A small network was trained on made-up records. Each row is its average activation on records with the value named, seen along a few directions.
Values that are neighbours, or in one group, have similar rows; names and order tell nothing.

Other fields vary at random and push rows far along two fixed directions, the same in every table; ignore that.

K, 25 values:
k3: [-17  -2 -19  -9   6 -12 -19  19  16   2   5  -6  22  13  21   7   2  -3
   4   3 -11]
k1: [ 25   2 -26  -4   4  10  49  -1 -28 -17   2  16 -24  10  -1 -26   6   5
   8 -18   5]
k10: [ 35   7  16 -11 -24  12   7 -46 -16   6  -7  25 -28 -24 -31  -4   9  -2
 -10  -4  25]
k14: [ 17   3 -41 -20  -1  -7  47  16 -22   2  16   8  -9  16  14 -21  22  -7
  28 -28  -1]
k13: [-34   5  39  29  12  -4 -86  -4  38 -17 -37 -55  40  -8  -2  36  -9   6
 -21  36  -7]
k17: [-18  -9  -3   4  14   1  26  31  -2   4   5   1   4  10   3 -10 -13   9
   0 -11 -14]
k23: [ -2  -1  -8   4   7   7 -14  12   7  -9  -9 -12   3  12   6  -1 -12   1
   6   4  -2]
k19: [  7   7  33  18  -8  14 -18 -28   1  -6 -13  -4 -13 -17 -25   4 -13   9
 -11  17  16]
k24: [ 20  10   7  -6 -14  11 -30 -33  -3 -11 -27  -3   3 -17 -13   5  18   0
 -11   3  20]
k9: [-14  -1  -5 -14  -2 -11  -2   6   5   9   8  14  16  -5   5   3   4   7
 -17  -3 -10]
k2: [ 17 -15  -3  -3  -9  15  21  -3 -14   8   3  13 -19   5  -9 -12   0 -11
  19 -16  15]
k25: [ 57  17   5   7 -18  28  27 -48 -34 -19 -13   7 -49 -13 -32 -20   5   1
  10  -3  37]
k4: [  7  19  17   0 -14  -7 -27 -33   9  -4  -1   6   1 -22 -11  10   3   9
 -18  20   6]
k5: [  7   6  15   9  -4   1 -42 -22   7 -10 -19 -11  12 -15   6  17  15  -6
  -8  16   6]
k7: [ -4   4 -41 -13   5 -18  41  28  -9   0  28   2   6  20  26 -13  17  -4
  23 -16 -10]
k18: [  4  -4 -17 -10   3  12  32  14 -10   5  12  16 -17  15   1 -18 -17   3
   7 -13  -3]
k16: [ -9 -11  17  11  -2   2  -8   2   7  11  -4 -11   2  -2  -5   9   3 -10
  12   1  10]
k20: [-20 -15  12   4   3  -5   4  15  10  18   8  -7   6   5   4   8  -1 -13
  10  -4  -6]
k6: [-37 -10   8  13  21 -16 -14  29  22   0   6 -10  23   8  18  14 -14   4
 -14  13 -28]
k21: [-26  -8 -16 -10  11 -24  13  30   7  12  27  15  21   8  29   1   4  -1
  -4  -7 -33]
k22: [ 12  -2   0 -11 -12   0   2  -9  -3   7   6  18  -6  -8  -9  -1  -2  -2
  -6  -3   6]
k12: [-28 -17  11  12  12 -12  -9  24  14  12  10 -11  18   6  22  16   2 -14
   6   5 -15]
k8: [ 34  25  -1  -4  -5  13  -8 -33  -8 -22 -23  -5 -23  -8 -23  -6  -7  12
 -13   8  14]
k15: [-27  -4 -33 -16  21 -11  50  53  -2  13  27  12   4  26  19 -18 -19  13
   1 -19 -30]
k11: [ -5  -6  36  20  -9   1 -41 -18   7   7  -8 -19   9 -15 -13  20  -2  -6
   0  19  13]
The values of K form 5 separate groups.
Q: Which other values are in the same group as k1? Give them in the order they are listed.
A: k13, k23, k25, k8
Q: Which other values are in the same group as k7? Give them in the order they are listed.
A: k3, k14, k24, k5
Q: Which other values are in the same group as k6? Give them in the order they are listed.
A: k17, k19, k18, k15
Q: Which other values are in the same group as k4? Give them in the order they are listed.
A: k10, k9, k21, k22
